These are the activations of a small neural network, seen along a few directions. Each row is one input.
Each table varies a few parts of the input and shows all the possible inputs, shuffled.
A made-up example of a description, with smaller parts first: ring(8) and (point or line(11) or (values(3) and line(6))).
Shared parts are said once, and a part with two or three values counts as separate values.

Other details of the inputs vary at random and push rows far along two fixed directions, the same in every table; ignore that.

Table:
x1: [  8   3   5  -3  20  -6  -9 -13 -14  -3 -24 -18   3   5  10]
x2: [ -5  -3  21  33 -27  12  29  19  23   2  12  18 -12   5  10]
x3: [-13  15 -20 -43 -11 -32 -40  24  -9  -1  20  24   7 -41 -24]
x4: [ -3 -12  22  37 -39  21  40  23  20  14   8   9 -17  16  -2]
x5: [ 15  -3 -18 -17  24   1  -3 -16   0  -1  -3 -11   6   9   5]
x6: [ -4  25 -14 -35 -12 -43 -46  24 -25 -17  22  35  20 -29 -13]
x7: [  1  -5 -14 -22  16   2  -9 -13  -2   8 -10 -26   0  -2  -6]
x8: [  2 -10 -10  -5  18  15  14 -16  10   5  -5 -26 -10   4   2]
x9: [  7   0  -4   2  18   5  11 -24  -6 -13  -9 -19  -2  13  12]
x10: [  2  -1  -3  -6  23  -1  -6 -14   1 -13 -10 -15   2  -3  20]
x11: [-23  25  -4 -26 -20 -39 -47  31 -18  -3   6  14  12 -40 -18]
x12: [ 12  -4  -6   0  19   5   8 -24  -1 -10  -7 -12   0  13  19]
x13: [  1  -6 -12 -11  16   6 -12  -4  -1  18 -24 -23   0  -8   2]
x14: [  0 -13 -10   0  17  23   5  -9  19  10 -11 -20  -8  -4  17]
x15: [ -4   4  35  39 -50  -2  27  36   6  12  12  32 -11   6  -8]
x16: [ -1  15  20  15 -47 -20  11  27 -11 -12  23  38  -4   7 -16]
x17: [ 13  -9 -12  -4  18  10  16 -23   7   0  -5 -13  -3  17   8]
x18: [  9  -9 -17 -20  25   7  -7 -10   7   6  -1 -16   3  -2   5]
x19: [ -6  -9 -10  -1  17  19   6  -7  13   7 -14 -28  -8  -5  10]
x20: [ -2  -7   7  23  15  23  23 -14  17   2 -16 -29 -10  10  21]
x21: [-20  26  -2 -24 -15 -40 -36  27 -21 -21  14  21  10 -37 -15]
x22: [  6   0  13  18 -32   0  28  10   2   0  14  19 -10  22 -18]
x23: [ -4 -13  -3   7  21  16 -18 -38  -7   4  -6  -7  18   3  -7]
x24: [ 12   8  23  23 -32  -5  20  13 -11  -3   8  30  -9  20 -10]
x25: [  8  -1  -5  -8  27  -2 -13 -10  -2 -12  -9 -15  10  -1  20]
x26: [  4 -14  16  32 -27  25  35  25  28  11  17  19 -13  11   8]
x27: [ 11  -8  -6   8  17  15  28 -24   5  -2  -8 -21  -8  24   4]
x28: [  3   1  14  11 -38  -4  16  28   1  14  16  29 -11   4 -28]
x29: [ -3   2  24  32 -38   3  21  35  19   2  23  33  -7   1   3]
x30: [-15  -9  -2  -4  26  23 -13 -28   0   1  -6  -6  21  -9   4]
x31: [-28  15 -22 -38  14 -35 -70  -2 -35  -2  10  22  28 -34 -23]
x32: [ 18  -3  -7  -3  18   7   8 -22  -7   7 -19 -14  -3  24  -6]
x33: [  0   3   1  -8  18  -7 -13 -13 -11 -11 -18 -25   5   0  12]
Each input here is: values(3) or (line(5) and ring(6)).
Question: Which other rows does x26 become when the ring(6) part takes its other values? List them by row number.
Answer: x5, x6, x18, x25, x29
Question: Start at x32 and move only the line(5) part, one step at a time. The first step leads to x22. Which rows follow, in order?
Answer: x27, x17, x5

Table:
x34: [-17  40 -24 -62  12 -63 -78   5 -51 -27  -3   3  24 -43 -19]
x35: [ 18 -13   9  21  46  32  18 -37  17  -8 -47 -63  -5  25  61]
x36: [ 14   4  11  19 -33  -8  25  -3 -14  -6  24  44  -2  34 -21]
x37: [-17  39 -17 -54  17 -65 -81  14 -39 -29  -8  -5  26 -47  -4]
x38: [ -2 -14   9  21 -46  21  35  33  35  23  31  26 -20   0 -22]
x39: [  5 -21 -29  -9  53  31  -4 -30  17  22 -46 -70  -9   1  30]
x40: [ 18 -13 -17  -2  56  14  10 -51   4 -10 -21 -48   4  24  31]
x41: [ -3  -9  12  21 -40  23  43  28  30   9  28  28 -15   2 -13]
x42: [ -4   0  15  16 -32   1  27  34  15   0  26  34 -12  -6  -4]
x43: [-11  32 -20 -60   4 -67 -77  -1 -56 -22  -4  14  25 -36 -36]
x44: [-49  -9  35  52 -27  23 -14  12  10   6  32  52  24 -27  -4]
x45: [ -7  25 -40 -70  20 -49 -73  -4 -46 -21  15  15  28 -35 -26]
x46: [ -9   2  18  25 -42   8  31  36  21   8  12  20 -18  -2  -2]
x47: [ 23 -24  -4  15  47  40  30 -44  22  -4 -28 -50  -3  25  50]
x48: [ -6 -16  11  14 -49  18  31  40  32  32  32  27 -16  -3 -27]
x49: [ 28  -4  -4  -4  54   8   4 -59 -24  -2 -41 -44   7  34   6]
x50: [ 18   4  16  19 -43  -7  25   9 -13  -2  26  56  -1  37 -35]
x51: [ -9 -10  22  31 -51  13  34  48  24  29  17  21 -23   0 -15]
x52: [ 11 -14  -3   9  53  26  13 -31  17   1 -46 -60 -14  17  50]
Question: What do these inputs look like to the network?
Answer: point or (values(2) and line(9))
Question: Which other rows does x50 become when the line(9) part takes its other values? List them by row number.
Answer: x36, x38, x40, x41, x42, x45, x47, x48

Table:
x53: [ -2  18   7  -7 -38 -45 -28  32 -27 -13  47  71  17  -8 -38]
x54: [ 26  -6  49  80 -79  17  90  20   5   3  34  82 -28  69 -28]
x55: [  5 -25  18  47  24  47  37 -10  37  14 -29 -36 -17   8  48]
x56: [  7   5  73  80 -85   1  67  54   7   1  20  52 -26  44  -3]
x57: [  4 -26   2  37  21  49  40 -17  47   2 -14 -33 -13  17  50]
x58: [ 25 -28  -8  25  17  51  51 -38  23  35 -20 -14 -21  48   6]
x59: [-35   0 -36 -41  44  -6 -53 -31 -11  11 -23 -43  11 -39  -6]
x60: [-10  14  18  -7 -48 -30 -33  31 -24 -18  45  65  24 -22 -34]
x61: [-10   4 -25 -45  44 -13 -57   1  -9  17 -46 -47   8 -35  11]
x62: [-27  27  22   2 -45 -30 -25  35 -26 -18  34  60  21 -26 -39]
x63: [ -4 -33  14  41  22  65  51 -30  35  21 -18 -34  -5  24  17]
x64: [ 15  -9  32  52  24  32  38 -28  13  -6 -28 -31  -9  31  53]
x65: [ 12 -45  12  31  17  64  42 -35  36  22  -5 -28  -2  31  23]
x66: [-24  11 -25 -31  46 -21 -54 -47 -36 -15 -25 -35  17 -18  -5]
x67: [ 39 -15  11  21  18  21  70 -37  15 -10 -17 -37 -24  54  18]
x68: [  0  33  15 -10 -70 -56 -14  55 -34 -12  26  45   1 -12 -42]
x69: [ -6  19 -28 -38  50 -23 -53 -29 -14 -28 -20 -28  25 -23  35]
x70: [-20  23 -15 -36 -49 -37 -23  70   0 -11  53  58  -5 -47 -27]
x71: [  0  -8 -46 -52  56  -6 -55 -25  -5  18  -8 -25  22 -21  -4]
x72: [  4   5 -41 -57  34 -14 -47  -7 -12  16 -34 -57   3 -26  -7]
x73: [  8   6 -48 -70  46 -15 -35 -11   3   4 -20 -48  -5 -30  -8]
x74: [ -7  31   1 -23 -46 -51 -11  48 -23 -32  49  63   4 -20 -18]
Question: What do these inputs look like to the network?
Answer: values(2) and (line(5) or ring(6))
Question: The inputs of x73 and x67 match in every part but the values(2) part. If x63 is changed in the same way as x73 into x67, which row does it become?
Answer: x62
Question: Which other rows does x59 become when the line(5) part takes its other values? List them by row number.
Answer: x58, x63, x65, x71
